Each row below holds a small network's activations on one record, seen along a few directions.
After each row come some of the record's fields: BUVE, MILU, VATAK, BISUF, SEK, POGIP, SULE.
Not every record has every field; a missing one is written missing.
The largest differences between rows may come from other fields.
In the rows, 500 means zero.
Random noise pushes rows far along 18 fixed directions. That doesn't count. These rows show it; they differ only by the noise:
501 462 697 295 233 371 481 401 352 611 607 577 638 687 360 765 579 459 528 552 520 455 338 512 677 283 323 342 498 630 537 538 586 599
400 320 484 464 327 349 701 369 430 498 749 408 254 358 603 541 555 776 446 428 670 563 483 505 400 448 679 339 485 518 508 609 547 705
433 700 424 596 551 499 587 307 557 398 333 721 603 412 906 372 658 404 808 358 418 644 550 480 615 682 528 578 617 370 392 549 359 740
498 486 478 781 568 569 431 477 424 525 568 542 522 316 343 443 331 453 588 402 704 341 536 356 418 335 579 554 430 653 353 493 549 303
840 675 651 418 477 544 269 339 414 609 361 397 825 494 430 474 449 535 537 714 534 484 495 387 477 868 683 735 412 467 369 444 758 530
371 500 544 363 704 760 835 528 395 497 417 408 305 240 455 413 374 450 837 395 338 581 544 565 461 324 503 566 518 543 574 529 344 370
325 585 396 738 462 366 287 413 675 758 390 563 647 676 650 606 417 605 576 458 406 340 439 629 301 334 528 572 628 671 297 485 566 621
528 588 465 609 793 682 300 515 555 378 526 341 338 399 427 477 548 396 363 397 341 361 546 502 171 425 671 644 388 277 390 634 710 645
523 519 392 525 533 483 689 435 374 406 563 376 366 168 460 441 532 472 738 401 622 290 473 371 565 259 445 476 402 527 447 481 466 637
416 626 418 582 445 519 546 711 637 406 410 433 405 478 537 324 596 667 398 501 389 249 551 443 353 334 541 592 318 463 430 693 446 450
420 609 400 593 512 538 340 159 572 697 287 329 553 384 630 644 658 752 332 291 497 524 488 548 235 536 608 554 488 258 415 497 599 627
386 228 106 491 486 499 739 345 495 516 490 266 273 343 479 672 903 585 440 258 432 814 416 629 495 486 485 312 714 457 830 357 513 576
273 563 529 486 707 521 424 540 510 339 472 663 440 653 576 347 357 572 620 846 218 549 460 682 773 557 441 760 346 786 575 312 340 366
388 438 179 731 450 291 388 488 644 546 558 716 599 528 634 304 399 483 668 369 678 439 400 434 507 399 486 575 571 624 367 411 554 689
233 473 425 663 689 661 343 472 402 490 334 621 469 508 270 462 282 321 387 383 562 429 494 529 353 366 361 418 516 538 474 346 455 357
531 525 395 389 568 466 535 330 595 543 370 452 617 545 643 603 642 698 307 567 430 555 353 511 332 658 589 570 531 410 481 580 661 663
491 507 591 443 765 216 421 436 500 596 554 812 597 555 577 563 260 414 272 515 870 336 547 417 285 393 499 292 493 478 232 563 409 417
508 310 509 542 584 506 643 393 296 244 660 646 455 512 412 646 620 354 481 697 533 687 449 481 812 642 475 352 589 789 660 372 477 382
596 575 482 514 531 257 578 665 403 350 782 535 406 475 544 449 721 441 693 662 395 475 437 607 536 606 619 545 439 594 555 629 642 654
668 419 420 533 380 558 709 537 442 583 409 172 405 219 362 323 460 757 541 541 627 460 636 341 426 615 721 540 416 605 540 448 435 251

614 319 299 264 778 450 894 630 852 570 652 571 553 592 729 471 437 567 836 593 198 660 251 479 715 321 513 842 580 770 628 601 395 391 | {BUVE: missing, MILU: missing, VATAK: vene, BISUF: vekuz, SEK: vokad, POGIP: susuk, SULE: nis}
626 573 677 523 397 509 316 293 444 453 539 654 753 727 577 637 587 389 498 554 438 677 391 473 590 848 590 543 569 443 464 553 697 734 | {BUVE: missing, MILU: govit, VATAK: vene, BISUF: vekuz, SEK: pif, POGIP: susuk, SULE: tetos}
417 493 573 309 644 493 517 383 489 646 463 578 616 552 490 427 286 625 500 549 455 591 281 509 457 617 538 692 375 474 552 541 473 427 | {BUVE: missing, MILU: missing, VATAK: vupes, BISUF: vekuz, SEK: vokad, POGIP: toded, SULE: missing}
426 450 443 355 253 447 477 374 338 457 449 507 518 491 371 482 695 511 409 393 627 624 431 472 685 558 339 348 422 353 691 370 489 571 | {BUVE: pap, MILU: missing, VATAK: vupes, BISUF: vekuz, SEK: vokad, POGIP: susuk, SULE: nis}
681 266 225 384 397 511 724 648 632 590 377 415 607 639 367 493 517 364 491 430 521 613 441 373 465 573 462 344 801 582 631 408 521 507 | {BUVE: missing, MILU: missing, VATAK: vene, BISUF: vekuz, SEK: pif, POGIP: susuk, SULE: tetos}
587 370 572 303 424 244 529 574 349 664 755 685 562 579 408 419 421 393 545 418 689 719 332 558 305 687 604 428 564 382 574 671 751 659 | {BUVE: pap, MILU: govit, VATAK: vupes, BISUF: vekuz, SEK: vokad, POGIP: toded, SULE: missing}
661 382 607 795 409 405 167 299 555 551 578 457 428 551 566 543 600 601 240 512 611 663 796 413 584 787 799 467 480 486 468 425 369 286 | {BUVE: pap, MILU: vuz, VATAK: vupes, BISUF: vekuz, SEK: vokad, POGIP: toded, SULE: missing}
323 685 424 644 546 396 243 377 403 417 544 847 640 405 722 375 563 249 756 300 681 661 573 646 556 655 484 514 569 332 387 381 595 699 | {BUVE: pap, MILU: missing, VATAK: vene, BISUF: vekuz, SEK: vokad, POGIP: susuk, SULE: tetos}
586 536 459 347 496 203 225 510 642 542 647 411 500 754 626 564 661 486 546 667 261 463 443 663 670 515 521 615 456 480 533 385 564 806 | {BUVE: missing, MILU: missing, VATAK: vupes, BISUF: vekuz, SEK: vokad, POGIP: toded, SULE: missing}
742 553 235 434 556 190 428 513 570 688 583 282 607 324 492 523 525 638 585 584 699 278 361 490 454 406 476 613 430 503 416 334 726 643 | {BUVE: missing, MILU: missing, VATAK: vupes, BISUF: vekuz, SEK: pif, POGIP: toded, SULE: missing}
491 554 532 252 350 287 507 532 584 462 421 436 472 619 703 468 531 795 274 804 554 450 628 583 612 605 455 413 415 490 493 344 367 568 | {BUVE: pap, MILU: missing, VATAK: vupes, BISUF: mun, SEK: pif, POGIP: susuk, SULE: nis}
416 558 606 498 460 403 270 658 468 483 547 582 524 762 397 606 598 341 336 590 394 472 522 677 490 514 440 371 487 493 555 487 504 418 | {BUVE: missing, MILU: govit, VATAK: vupes, BISUF: vekuz, SEK: pif, POGIP: susuk, SULE: tetos}
452 547 501 607 494 700 392 554 676 499 320 629 685 542 742 571 468 516 338 501 606 545 753 522 260 527 656 467 767 487 233 576 627 369 | {BUVE: pap, MILU: vuz, VATAK: vupes, BISUF: vekuz, SEK: vokad, POGIP: toded, SULE: missing}
787 513 362 613 627 490 583 352 454 403 460 447 622 234 446 394 621 604 546 642 634 454 421 232 827 648 465 731 280 605 566 366 435 250 | {BUVE: pap, MILU: missing, VATAK: vupes, BISUF: mun, SEK: vokad, POGIP: toded, SULE: missing}
328 554 403 780 633 560 374 470 556 453 538 681 567 560 465 619 402 370 424 359 537 231 317 480 238 165 381 502 562 538 272 632 744 725 | {BUVE: pap, MILU: missing, VATAK: vupes, BISUF: vekuz, SEK: pif, POGIP: toded, SULE: missing}
716 545 623 239 496 346 290 625 517 676 564 443 567 632 223 330 333 318 597 452 464 292 405 357 530 327 404 629 242 337 491 540 472 561 | {BUVE: missing, MILU: missing, VATAK: vupes, BISUF: vekuz, SEK: vokad, POGIP: susuk, SULE: nis}
150 231 405 693 154 437 590 602 481 521 729 625 215 498 398 252 445 602 473 108 647 646 453 494 410 319 508 350 469 454 658 648 410 508 | {BUVE: pap, MILU: missing, VATAK: vupes, BISUF: vekuz, SEK: pif, POGIP: susuk, SULE: nis}
398 488 429 334 534 810 289 707 333 287 419 678 698 566 147 484 644 160 231 427 602 760 470 573 516 633 300 421 529 265 723 348 795 265 | {BUVE: missing, MILU: missing, VATAK: vupes, BISUF: mun, SEK: vokad, POGIP: susuk, SULE: nis}
442 663 555 788 449 464 512 574 479 529 494 536 437 389 569 475 675 506 499 288 532 499 659 546 309 572 589 394 508 343 467 681 402 366 | {BUVE: missing, MILU: missing, VATAK: vupes, BISUF: mun, SEK: pif, POGIP: susuk, SULE: nis}
576 349 444 565 408 572 477 609 576 474 589 492 442 478 439 310 421 414 567 380 556 567 555 383 520 465 566 570 526 476 516 537 530 484 | {BUVE: pap, MILU: govit, VATAK: vupes, BISUF: vekuz, SEK: pif, POGIP: susuk, SULE: nis}
501 476 289 460 535 362 450 576 469 559 485 570 626 449 457 447 515 478 573 549 682 563 459 579 585 533 398 506 525 558 549 269 565 373 | {BUVE: missing, MILU: govit, VATAK: vupes, BISUF: vekuz, SEK: vokad, POGIP: susuk, SULE: tetos}
523 559 427 642 391 693 496 636 545 336 419 393 501 508 385 375 540 536 403 545 379 286 445 367 474 444 475 645 372 514 488 595 599 529 | {BUVE: pap, MILU: govit, VATAK: vene, BISUF: vekuz, SEK: vokad, POGIP: toded, SULE: missing}
374 506 383 495 558 833 494 504 592 376 408 533 658 486 528 569 614 663 380 580 392 700 358 586 560 530 468 776 513 520 590 479 775 327 | {BUVE: missing, MILU: missing, VATAK: vupes, BISUF: vekuz, SEK: pif, POGIP: toded, SULE: missing}
505 462 404 775 348 390 463 505 589 516 777 523 449 516 554 534 809 626 488 297 432 684 403 515 525 537 620 586 430 431 661 687 586 466 | {BUVE: pap, MILU: govit, VATAK: vupes, BISUF: mun, SEK: pif, POGIP: susuk, SULE: nis}
622 296 654 678 621 571 577 290 395 577 742 623 521 437 332 659 544 406 501 320 527 782 392 357 608 574 629 551 480 548 661 677 426 158 | {BUVE: missing, MILU: vuz, VATAK: vupes, BISUF: mun, SEK: vokad, POGIP: toded, SULE: missing}
595 651 492 643 420 675 587 514 388 276 229 568 761 431 380 420 547 393 493 665 574 294 454 239 787 614 282 525 433 614 474 437 399 294 | {BUVE: missing, MILU: missing, VATAK: vupes, BISUF: vekuz, SEK: pif, POGIP: toded, SULE: missing}
333 578 540 625 369 695 362 637 641 382 400 685 523 650 529 403 482 432 538 424 366 423 585 475 681 196 315 587 447 557 437 526 373 401 | {BUVE: pap, MILU: vuz, VATAK: vene, BISUF: mun, SEK: pif, POGIP: toded, SULE: missing}
676 478 500 600 583 464 333 541 540 164 736 538 403 535 603 599 773 237 532 648 406 459 648 462 830 474 546 507 523 581 462 435 524 625 | {BUVE: missing, MILU: vuz, VATAK: vene, BISUF: vekuz, SEK: vokad, POGIP: toded, SULE: missing}
609 557 450 563 605 389 362 327 676 521 437 562 538 510 712 434 600 556 405 435 482 576 535 393 599 625 519 655 411 279 470 533 338 530 | {BUVE: pap, MILU: vuz, VATAK: vupes, BISUF: vekuz, SEK: vokad, POGIP: toded, SULE: missing}
492 410 299 523 562 165 435 571 627 519 723 595 447 555 523 544 799 639 190 435 538 521 289 550 475 423 434 534 335 340 668 664 550 455 | {BUVE: missing, MILU: vuz, VATAK: vupes, BISUF: mun, SEK: vokad, POGIP: toded, SULE: missing}
631 432 308 680 675 403 413 500 456 609 461 569 615 567 215 527 447 257 542 433 499 362 271 430 308 481 436 507 582 630 498 489 670 561 | {BUVE: pap, MILU: vuz, VATAK: vene, BISUF: mun, SEK: vokad, POGIP: susuk, SULE: tetos}
524 675 356 436 491 202 632 588 487 477 495 411 560 449 629 551 718 659 592 746 447 263 395 597 594 474 425 517 408 635 523 471 464 543 | {BUVE: pap, MILU: govit, VATAK: vupes, BISUF: vekuz, SEK: vokad, POGIP: toded, SULE: missing}
472 549 621 300 568 787 416 265 568 519 546 437 541 351 727 774 666 544 523 302 484 785 637 616 539 380 574 574 575 250 446 479 659 521 | {BUVE: missing, MILU: missing, VATAK: vene, BISUF: vekuz, SEK: vokad, POGIP: susuk, SULE: nis}
552 446 435 409 323 456 483 319 506 612 565 404 612 462 560 579 714 665 638 448 451 700 372 530 717 521 514 650 457 496 643 428 585 523 | {BUVE: pap, MILU: govit, VATAK: vupes, BISUF: vekuz, SEK: vokad, POGIP: susuk, SULE: nis}
393 706 472 514 558 578 468 743 519 494 304 466 559 552 568 442 469 376 702 660 262 387 591 747 331 529 514 569 662 609 420 471 595 544 | {BUVE: pap, MILU: missing, VATAK: vupes, BISUF: vekuz, SEK: pif, POGIP: toded, SULE: missing}
569 390 169 483 443 514 834 572 668 476 181 687 774 545 603 466 604 406 456 428 594 477 359 275 476 477 320 410 822 574 471 593 483 499 | {BUVE: pap, MILU: vuz, VATAK: vene, BISUF: vekuz, SEK: vokad, POGIP: toded, SULE: missing}
449 625 445 741 333 551 502 668 532 351 620 651 670 405 615 481 491 542 664 531 692 308 555 442 524 305 548 554 518 737 266 555 702 475 | {BUVE: pap, MILU: govit, VATAK: vene, BISUF: mun, SEK: pif, POGIP: toded, SULE: missing}

Here are new rows. What are their fields?
526 419 447 537 363 616 644 336 455 566 440 308 481 321 498 417 335 822 546 552 586 542 440 410 463 639 620 630 461 564 506 441 571 536 | {BUVE: pap, MILU: vuz, VATAK: vupes, BISUF: vekuz, SEK: vokad, POGIP: susuk, SULE: nis}
692 599 347 473 657 536 190 598 332 608 559 118 529 279 130 606 730 448 582 607 420 519 454 753 504 560 469 723 375 462 709 174 885 345 | {BUVE: missing, MILU: missing, VATAK: vupes, BISUF: mun, SEK: vokad, POGIP: toded, SULE: missing}
301 502 578 253 216 608 368 418 415 420 327 540 618 692 507 440 312 551 378 628 590 489 504 525 538 596 408 362 547 476 423 323 606 831 | {BUVE: pap, MILU: missing, VATAK: vupes, BISUF: mun, SEK: vokad, POGIP: toded, SULE: missing}
510 451 461 428 550 447 570 385 602 523 455 607 577 585 666 521 455 555 436 500 551 608 473 462 504 594 515 459 591 498 460 489 442 543 | {BUVE: pap, MILU: missing, VATAK: vene, BISUF: vekuz, SEK: pif, POGIP: susuk, SULE: nis}
485 484 637 375 215 710 529 594 369 639 358 336 476 592  75 367 280 378 730 356 348 321 419 373 527 218 327 501 402 574 561 511 445 554 | {BUVE: pap, MILU: missing, VATAK: vene, BISUF: vekuz, SEK: vokad, POGIP: toded, SULE: missing}
455 561 229 445 665 601 707 494 632 235 240 567 614 359 795 464 599 586 220 576 671 397 504 380 309 603 480 429 621 350 328 559 582 621 | {BUVE: pap, MILU: govit, VATAK: vupes, BISUF: vekuz, SEK: vokad, POGIP: susuk, SULE: nis}
468 513 447 477 500 375 591 643 627 651 290 593 629 657 567 369 369 509 452 513 511 435 544 463 333 612 551 409 608 539 446 557 295 376 | {BUVE: missing, MILU: missing, VATAK: vupes, BISUF: mun, SEK: vokad, POGIP: toded, SULE: missing}
369 401 435 527 570 655 515 522 643 373 493 695 452 607 574 325 410 359 521 354 425 716 535 419 667 491 437 556 537 440 590 450 288 427 | {BUVE: pap, MILU: missing, VATAK: vupes, BISUF: vekuz, SEK: pif, POGIP: susuk, SULE: nis}
491 600 577 359  94 491 589 597 431 479 328 705 773 650 424 364 536 428 447 418 628 393 320 307 471 545 303 398 466 316 446 771 593 696 | {BUVE: missing, MILU: govit, VATAK: vupes, BISUF: vekuz, SEK: vokad, POGIP: susuk, SULE: tetos}
600 526 691 121 300 671 647 414 395 517 303 499 668 437 549 417 360 568 555 613 619 665 495 425 546 736 475 530 562 350 462 518 593 626 | {BUVE: missing, MILU: vuz, VATAK: vupes, BISUF: vekuz, SEK: pif, POGIP: susuk, SULE: nis}
577 557 605 404 563 812 544 555 379 512 448 333 485 363 366 583 606 335 620 398 341 739 559 620 410 632 581 548 623 321 636 528 679 405 | {BUVE: missing, MILU: missing, VATAK: vupes, BISUF: vekuz, SEK: pif, POGIP: toded, SULE: missing}
498 495 240 596 561 510 318 879 586 293 498 557 366 657 368 153 632 155 387 361 368 584 591 536 353 687 521 466 513 252 646 490 552 623 | {BUVE: pap, MILU: govit, VATAK: vupes, BISUF: mun, SEK: vokad, POGIP: toded, SULE: missing}
337 312 398 509 299 569 727 480 447 542 517 484 500 565 320 506 416 716 602 554 378 482 165 476 572 328 407 602 480 838 641 552 577 511 | {BUVE: pap, MILU: vuz, VATAK: vene, BISUF: vekuz, SEK: vokad, POGIP: toded, SULE: missing}
302 580 455 687 485 277 315 576 455 343 403 652 511 642 610 476 385 454 382 818 633 231 646 587 671 556 338 294 528 741 368 198 269 452 | {BUVE: missing, MILU: govit, VATAK: vupes, BISUF: vekuz, SEK: vokad, POGIP: susuk, SULE: nis}
386 402 453 699 583 571 560 396 421 241 666 609 409 448 592 719 529 457 381 559 602 437 436 522 371 467 546 341 672 625 348 573 743 753 | {BUVE: missing, MILU: vuz, VATAK: vene, BISUF: vekuz, SEK: vokad, POGIP: susuk, SULE: tetos}
535 301 189 377 531 350 671 648 532 579 648 366 309 379 429 283 350 470 647 338 657 620 451 518 447 504 478 412 585 439 656 305 494 674 | {BUVE: missing, MILU: missing, VATAK: vene, BISUF: mun, SEK: pif, POGIP: toded, SULE: missing}
566 466 285 605 688 340 728 621 566 447 564 589 448 412 515 374 636 508 486 432 500 558 450 416 512 581 527 520 437 512 651 597 298 252 | {BUVE: pap, MILU: vuz, VATAK: vene, BISUF: mun, SEK: vokad, POGIP: toded, SULE: missing}
658 455 319 638 487 555 509 524 645 568 417 523 636 541 582 466 544 532 599 513 433 645 461 518 376 670 612 654 740 604 451 514 756 607 | {BUVE: pap, MILU: vuz, VATAK: vene, BISUF: mun, SEK: pif, POGIP: toded, SULE: missing}
